A small network was shown many inputs. Here are its activations along a few directions, one row for each input.
Each table varies a few parts of the input and shows all the possible inputs, shuffled.
A made-up example of a description, with smaller parts first: one of 4 places along a line, together with either a single point or one of 9 places along a line or (one of 3 separate values, together with one of 8 places around a ring).
Shared parts are said once, and a part with two or three values counts as separate values.
In the rows, zero is written as 128.

Other details of the inputs shift rows strongly along two fixed directions, in all tables alike. That doesn't count.

Rows:
r1: [130 105 113 145 123 148 158 174 131 131 115]
r2: [ 77 188  70 160 147 175 117  65 130 165  93]
r3: [124 106 111 139 135 148 159 178 135 138 122]
r4: [130 112 114 121 103 137 148 179 141 115 143]
r5: [146  69 157 100  98 106 147 204 140 109 145]
r6: [187 134 195 117 194  12  64  69  34 101 148]
r7: [171 152 198  93 179  33  47  37  62 109 168]
r8: [123 116 116 118  98 130 147 184 139 121 132]
r9: [ 81 206  70 140 122 180 109  61 138 151 112]
r10: [146  86 141 107  99  97 149 210 126 106 146]
r11: [124 110 127 115 105 155 142 154 151 128 137]
r12: [123 103 133 113 104 139 137 166 151 122 133]
r13: [ 74 207  71 141 120 171 103  68 141 150 103]
r14: [116 103 134 114  98 133 137 168 148 122 128]
r15: [166 136 201 118 196  30  56  38  47 111 141]
r16: [131  92 137 112 104 137 145 174 150 118 143]
r17: [166  89 143 106 113 110 147 194 126 109 161]
r18: [ 75 174  89 164 130 196 119  60 143 159  79]
r19: [ 67 175  89 157 146 195 122  65 145 167  92]
r20: [135  70 142 130 129 134 156 178 138 131 128]
r21: [143 170 133 162 146 133 130  45 147 139 118]
r22: [180 112 131 143 127 119 176 143 152 116 132]
Each input here is: one of 2 separate values, together with either a single point or one of 4 places along a line or one of 6 places along a line.
Changing only the choice among 2 separate values turns r1 into r15. The same change can be made to r4. Which row results?
Answer: r16

Rows:
r23: [170 105 158 126 144 109 138 126 130 121 143]
r24: [163  74 145 142 119 130 178 198 143 123 134]
r25: [ 85 197 128 112 122 127  72  36 127 131 121]
r26: [121 161 114 151 146 154 127  71 139 142 116]
r27: [136 123 158  95 111  87  95 127 116 108 148]
r28: [ 83  57 116 132 109 198 163 211 156 150 104]
r29: [122 181 116 150 163 135 102  34 119 142 109]
r30: [ 67 154  61 133  77 207 145 167 176 145 112]
r31: [149 158 160  85 158  42  63  93  58 104 162]
r32: [152  72 132 148 117 135 191 208 143 123 118]
r33: [181  98 177 120 155  82 127 117 116 113 160]
r34: [160 106 147 142 149  96 137 131 110 117 128]
r35: [125 113 106 103 103 127 138 200 123 117 151]
r36: [160 114 147 143 156  87 133 128 101 122 119]
r37: [ 44 207  55 137  90 205 110  74 164 160  95]
What is each input in this table made of?
Answer: either a single point or one of 6 places along a line or one of 8 places along a line
Which of the alternatives is r28?
Answer: a single point

Rows:
r38: [ 87 174  76 162 115 214 156  99 187 160 104]
r39: [136 184 143  84 163  73  52  56  72 119 172]
r40: [197  92 169 131 144  57 151 160 109 102 149]
r41: [ 81  91 101 118  83 172 150 214 149 137 116]
r42: [129 155  98 159 137 149 144  80 143 144  99]
r43: [ 89 156  72 158 119 215 161  90 185 164  96]
r44: [117 149 127 157 166 134 122  91 113 144 105]
r45: [ 91 169 115 100 106 140  95  96 139 131 138]
r46: [193  62 193 117 136  96 141 156 123 106 161]
r47: [ 79  97 111 117  84 161 139 198 150 136 110]
r48: [149 157 138 154 145 125 112  54 113 131 113]
r49: [179  64 163 119 126 100 175 199 148 110 160]
r50: [192  62 192 117 135  97 141 156 122 105 162]
r51: [141 152 128 158 135 143 125  72 125 135 110]
r52: [ 97 117 104 114  57 158 154 193 175 115 117]
r53: [118 168 147 102 177  65  43  65  44 129 143]
r54: [140 131 133 135 138 128 146 120 144 132 140]
r55: [ 91  97 103 116  98 160 140 207 133 134 124]
r56: [130 119  93 113  91 150 149 198 138 115 147]
r57: [107 141 116  94 102 143 115 143 141 126 150]
r58: [ 96 188 106 117 107 123  89  81 121 124 122]
r59: [161 163 171 120 195  58  71   7  82 125 145]
r60: [103 139 133  91  96 127 104 127 148 122 141]
r61: [ 80 202  81 109 120 171  91  74 135 148 133]
r62: [123 163 138 155 183 109  99  61  94 142 108]
r63: [106 182  76 171 124 173 154  88 159 151  95]
r64: [132 122 136 150 165 115 137 118 112 138 114]
r65: [ 90 104 112  98  58 174 155 195 190 124 132]
r66: [164  97 142  94 105  89 130 202 109  96 164]
r67: [178  74 168 121 129 101 161 189 141 109 162]
r68: [121 133 137 158 163 148 114  73 107 144 101]
r69: [ 85  94 127 112  92 137 128 188 138 126 115]
r70: [189  60 204 129 171  70 119 139  77 108 140]
r71: [125 155 144 100 109  80  85 104 113 106 135]
r72: [187  88 157 137 129  89 163 181 128 105 142]
r73: [ 94  97  81 121 101 182 154 220 135 140 128]
r74: [ 60 200  50 136  83 201 123 106 162 147 101]
r75: [150 149 168 137 216  57  71  18  57 131 118]
r76: [191  71 154 133 132  89 167 173 125 107 137]
r77: [ 80 165  79 175 146 190 150  94 149 166  81]
r78: [134 104 132 149 166 127 139 114 116 140 105]
r79: [187  89 159 136 130  86 161 179 125 104 144]
Changing only one part turns r69 into r52. The same change can be made to r53. Which row results?
Answer: r66
Changing only one part turns r72 into r38. The same change can be made to r51. Which row results?
Answer: r50
What is each input in this table made of?
Answer: one of 3 separate values, together with either one of 6 places along a line or (one of 2 separate values, together with one of 4 places along a line)
Which other rows does r60 become when the place on the line of 6 takes its other values? List them by row number.
Answer: r39, r45, r57, r61, r65
Which other rows does r76 become when the place on the line of 4 takes its other values? List them by row number.
Answer: r51, r63, r79
